These are the activations of a small neural network, seen along a few directions. Each row is one input.
Each table varies a few parts of the input and shows all the possible inputs, shuffled.
A made-up example of a description, with smaller parts first: one of 8 places around a ring, together with either a single point or one of 11 places along a line or (one of 3 separate values, together with one of 6 places along a line).
Shared parts are said once, and a part with two or three values counts as separate values.

Rows:
row 1: [-11   7 -41  15   2  41 -27 -27  -8  26  32]
row 2: [ 53   9  52   5 -23 -24   8 -21  23 -23  16]
row 3: [-84 -11 -38  40  58  50  -5  30 -34  29 -10]
row 4: [-48  -5  22 -12 -22 -20 -24  26  -6  -7 -30]
row 5: [-31   7 -38  12   6  20 -18 -31   6  15  50]
row 6: [-94 -14 -43  34  57  41  -1  18 -38  11  -3]
row 7: [-34 -13  21 -22 -21 -11 -27  29 -12   8 -31]
row 8: [ 20  11  51 -15  32 -41  25  42   4 -71 -58]
row 9: [ 36   8  41 -16  35 -23  19  46  -6 -70 -68]
row 10: [ 69   4 -25  -3 -48  -5 -21 -36  13  24  70]
row 11: [ 54  11 -19   3 -46 -29 -17 -44  18  25  72]
row 12: [ 61   9  51 -15 -17 -21  11 -22  11 -12  17]
row 13: [  8 -22 -34 -25 -13  21  77 -11  30  45 -58]
What is each input in this table made of?
Answer: either a single point or (one of 2 separate values, together with one of 6 places around a ring)
Change only the choice among 2 separate values in row 3. List by row number the other rows that result.
Answer: row 6
Change only the place on the ring of 6 in row 7. List by row number the other rows that result.
Answer: row 1, row 3, row 9, row 10, row 12

Rows:
row 14: [-63   7  -9  22  50  11 -32  24 -31 -25  12]
row 15: [ 37  -4 -16  -6 -24  -2  -6 -36  10   5  47]
row 16: [ 34  -4  32 -38 -29 -34  41   8  32  -8 -42]
row 17: [ -7  -5 -28 -12   4  23  31  -8  19  32 -20]
row 18: [ 50  19  59  15 -23 -39 -33   4   1 -53  15]
row 19: [ 14 -10   0 -13  12   3  55  -1  20   3 -37]
row 20: [ 16 -13 -27  -9 -12  15  31 -25  22  28   4]
row 21: [ 62   6   2 -17 -18 -22   0 -23  13 -17  22]
row 22: [-33   6  35  -1  20 -24 -12  51 -16 -43 -62]
row 23: [ 14 -15 -32   4 -35   9 -22 -49   7  40  69]
row 24: [ 63  -3  11 -22 -14 -17  31 -21  14   1   9]
row 25: [ -9  -6  26  -8   2 -17  33  27   6 -15 -77]
row 26: [-55   0 -10  17  41  20  -8  19 -34  -7  -8]
row 27: [ 58  18  48  -9 -32 -47 -23   0   7 -41   2]
row 28: [-76  -5 -28  27  24  34 -30  20 -37  31   9]
row 29: [ 49  18  28  26  -1 -12 -26 -14  -4 -43  39]
row 30: [ 64  -7  43 -22 -38 -45  -1  -8  17 -31  -3]
row 31: [ 31  -1 -22 -17 -20   1  14 -35  21  22  29]
row 32: [ 15   4 -15  19 -29   4 -40 -41  -9  35  77]
row 33: [-33  -2  12  13  42   4   0  31 -20 -37 -28]
row 34: [-33  -1 -28  -6  18  30  23   7   6  20 -32]
row 35: [ 20  -9  32 -27  -5 -20  39  20  26  -5 -72]
row 36: [-55  -4 -26  13  29  28   6  13 -14   1 -23]
row 37: [ 55  -7  32 -35 -36 -35  19   3  27 -18 -23]
row 38: [-28   3  -1  -2  36  11  13  29  -8 -21 -47]
row 39: [ 33  13  -2   5 -14  -2 -28 -33   2  -8  53]
row 40: [-38   6  44   4  32 -28 -29  57 -19 -60 -38]
row 41: [ 46  -5   6 -24  -9  -3  48  -3  17  11 -15]
row 42: [-12 -16 -43   1 -27  28  16 -26  19  66  27]
row 43: [ 27  23  11  22  -9   0 -37 -23 -12 -14  62]
row 44: [ -4  18 -11  30 -22   9 -57 -31  -5  16  82]
row 45: [-51 -14 -42   7   5  42  10   0 -10  61 -12]
row 46: [-37  10  11  13  49  -1 -23  42 -27 -49 -10]
row 47: [-34 -13 -45  -1  -7  30  18 -18  15  68  -1]
row 48: [-83 -11 -42  23  14  35  -8   4 -18  37  -1]
row 49: [-25  -5  40 -10  18 -18  16  39 -15 -28 -71]
row 50: [-80   3 -22  34  30  18 -46  26 -44  17  32]
row 51: [ 63  13  21  -2  -9 -13 -20 -16   8 -30  33]
row 52: [  6  -5 -41  -8 -39  11  -6 -31  19  58  48]
row 53: [ -3  -4  -5  -6  27  13  42  16  -6   1 -52]
What is each input in this table made of?
Answer: one of 4 places along a line, together with one of 10 places along a line
The inputs of row 45 and row 53 match in every part but the place on the line of 4. If row 50 is changed in the same way as row 45 into row 53, which row does it become?
Answer: row 46
The inputs of row 36 and row 48 match in every part but the place on the line of 4. If row 15 is changed in the same way as row 36 into row 48, which row does it become?
Answer: row 23
A walk changes only the place on the line of 4. It starts at row 27 and steps to row 51. List the rest of the walk in order.
Answer: row 39, row 32
Change only the place on the line of 10 in row 49. List by row number the other rows that result.
Answer: row 16, row 18, row 22, row 25, row 27, row 30, row 35, row 37, row 40

Rows:
row 54: [-53  -6 -21  20  37  54  35   5  -5  24 -41]
row 55: [-17   6  21  35  46  18 -45  27 -40 -38  -9]
row 56: [ -7  -8  13  24 -47  20 -15 -16  15  20   2]
row 57: [ 45   8  36 -19 -37  -9   4  -2  34   2 -12]
row 58: [ -3  12  52  33  -3  -5 -48   1 -30 -43  26]
row 59: [ 55  23  49  18  10 -15 -37   3   2 -51  33]
row 60: [-15  -1 -14  25 -31  14 -21 -25  -1  30  51]
row 61: [-25 -16  15 -10   4  29  -2  20 -10  25 -47]
row 62: [-59   3 -57  24  51  46  27  -5 -19  33   4]
row 63: [ 75  15  40   2  26  -9  11 -10 -13 -71  16]
row 64: [-30   2 -41  13  18  44 -13  -9 -24  40  17]
row 65: [ 54   4 -25 -18   3 -26  24 -38   2 -17  30]
row 66: [ 67  -8  34 -33 -16  -4  51 -17  21  -9 -25]
row 67: [-11 -11  38  -1 -46   0 -12  -5   6  17 -21]
row 68: [-56 -11   3   2  37  30  36  20  -6  18 -62]
row 69: [-31 -15   1 -11  -2 -11  -8  46 -12  21 -40]
row 70: [-18  -6 -14  21 -24 -25 -39 -21  -3  13  40]
row 71: [-65   1 -15  -6  26  -5  31  46 -17   8 -57]
row 72: [-15 -17  32  -3 -46 -43 -15  20   5  21 -11]
row 73: [-23 -11 -15  14   2  50  -3   7  -4  24 -26]
row 74: [ 46  -8  -3 -41  -5 -42  23 -18  21 -33   8]
row 75: [ 47   8  13  -1 -32  15   1 -23  32  17   8]
row 76: [-65  -1 -55  14  54  12  12   5 -23  10  -1]
row 77: [ 59   0  19 -42 -24 -41  48   7  10 -17 -16]
row 78: [-72  -3 -33   2  43 -12   6  25  -2 -11 -32]
row 79: [ 35  18 -19  -5 -20 -25 -19 -14  17  -6  51]
row 80: [ 37   8  26 -29 -38 -44  -2  15  22  10  -4]
row 81: [ 41  20 -22   5 -22   7  -5 -26  21  18  57]
row 82: [ 26  10   4 -27 -27 -45 -22  -1  34 -21  25]
row 83: [-34  -4 -38   2  21  12 -24   7 -26  18  17]
row 84: [-45 -13 -22 -16  12  -8 -30  21  -9   0 -14]
row 85: [-26 -11  11  -8 -33 -37 -37  -1   9  -1  19]
row 86: [ 60   9 -29 -12  -4  12  42 -42   6  -1  40]
row 87: [ 70 -10   3  -6 -14  13  46 -32  30  -5  -7]
row 88: [-48  14  14  35  80  28  -1  30 -41 -43 -17]
What is each input in this table made of?
Answer: one of 5 places along a line, together with either a single point or one of 6 places around a ring
The inputs of row 62 and row 81 match in every part but the place on the line of 5. If row 68 is changed in the same way as row 62 into row 81, which row does it become?
Answer: row 57
Change only the place on the ring of 6 in row 56. List by row number the other rows that result.
Answer: row 60, row 67, row 70, row 72, row 85
List by row number the other rows that have the place on the line of 5 in common with row 86.
Answer: row 63, row 65, row 66, row 74, row 77, row 87
Change only the place on the line of 5 in row 58. List by row number the other rows that result.
Answer: row 55, row 59, row 63, row 88
A walk changes only the place on the ring of 6. It starts at row 73 and steps to row 61. List the rest of the walk in order.
Answer: row 69, row 84, row 83, row 64

Rows:
row 89: [ 45  10   6 -38  15   8 -36  12   3 -17 -11]
row 90: [  5 -16   2 -10 -69 -21  -2 -15  32  56   8]
row 91: [-11  12  48   2 -10 -24  -4   8  32 -36 -35]
row 92: [ 16  19  10  23 -12  45   0 -40  26   9  13]
row 93: [-26   0 -35   6 -26 -44 -51 -16  -6  18  75]
row 94: [ 45  -6  50  -9 -35  14 -32  21  -4  18 -19]
row 95: [ 14  11  15   4   6 -14 -82  18 -46 -19  48]
row 96: [-44  10 -45 -12  50  19  29  33 -17  13 -30]
row 97: [ -3 -16  44   9 -14 -32  35   8  -2 -42 -29]
row 98: [ 57  -7   4 -25  17  -8   3  10 -36 -11  -8]
row 99: [-13  17  -4  53  17  23 -40 -35 -23 -12  79]
row 100: [ 17  13  -9  11  29  46   5 -39  26  -9  22]
row 101: [  1   4 -24 -23 -56 -23 -13 -21  40  38   6]
row 102: [ 24  -8  11  30  -9  35  38 -42  -8   7  18]
row 103: [ 31  25 -20   9  40  31  39 -27   8  -7  27]
row 104: [-44 -21 -33   2  38  17  32  20 -35  18 -32]
row 105: [  8  20   5  -9  28 -38  38  25  14 -58 -19]
row 106: [ 62  21  -6 -36  31  -8  -5  26 -15 -11 -11]
row 107: [-59  -3 -33  -7  43  32 -10  22   2  12 -40]
row 108: [-39  11  26  34   8 -43 -41  16 -15 -64  36]
row 109: [ -8  -6  66  20 -28 -20   8  17  24 -23 -34]
row 110: [-61   0 -13   5   2  37 -15  24   3  27 -44]
row 111: [ 33  -4 -13  25  24  27  43 -39 -10  -5  25]
row 112: [  7 -26 -15 -20 -46 -31  25 -23   7  39  13]
row 113: [ 49 -16  32 -19 -11   4  -4  11 -30   0 -13]
row 114: [ 42  12  27 -25 -23   8 -42  12   4   3 -20]
row 115: [ 18   0  34  36 -25  46  10 -36  17  25  15]
row 116: [-86   1 -28  37  24  10 -52  26 -47   8  23]
row 117: [ 14 -18 -43 -26 -19 -36  33 -22   3  24  22]
row 118: [  1  -2 -47 -34 -18 -19  -6 -17  42  16  20]
row 119: [  8  -8  17   6  17 -40  42  10  -5 -54 -21]
row 120: [-55 -26  -8   6   6  23  28  18 -34  28 -37]
row 121: [ -8   7  19  -6  22 -22   0  12  33 -59 -28]
row 122: [ 16   9 -51 -36  -2 -35  27  -7  23  23  21]
row 123: [-58 -18  12  16 -14  33   1  28  -7  45 -41]
What is each input in this table made of?
Answer: one of 5 separate values, together with either a single point or one of 6 places around a ring
The inputs of row 94 and row 109 match in every part but the choice among 5 separate values. If row 113 is changed in the same way as row 94 into row 109, which row does it become?
Answer: row 97
Change only the choice among 5 separate values in row 111. List by row number the other rows that result.
Answer: row 98, row 104, row 117, row 119
Change only the place on the ring of 6 in row 107. List by row number the other rows that result.
Answer: row 96, row 104, row 110, row 120, row 123
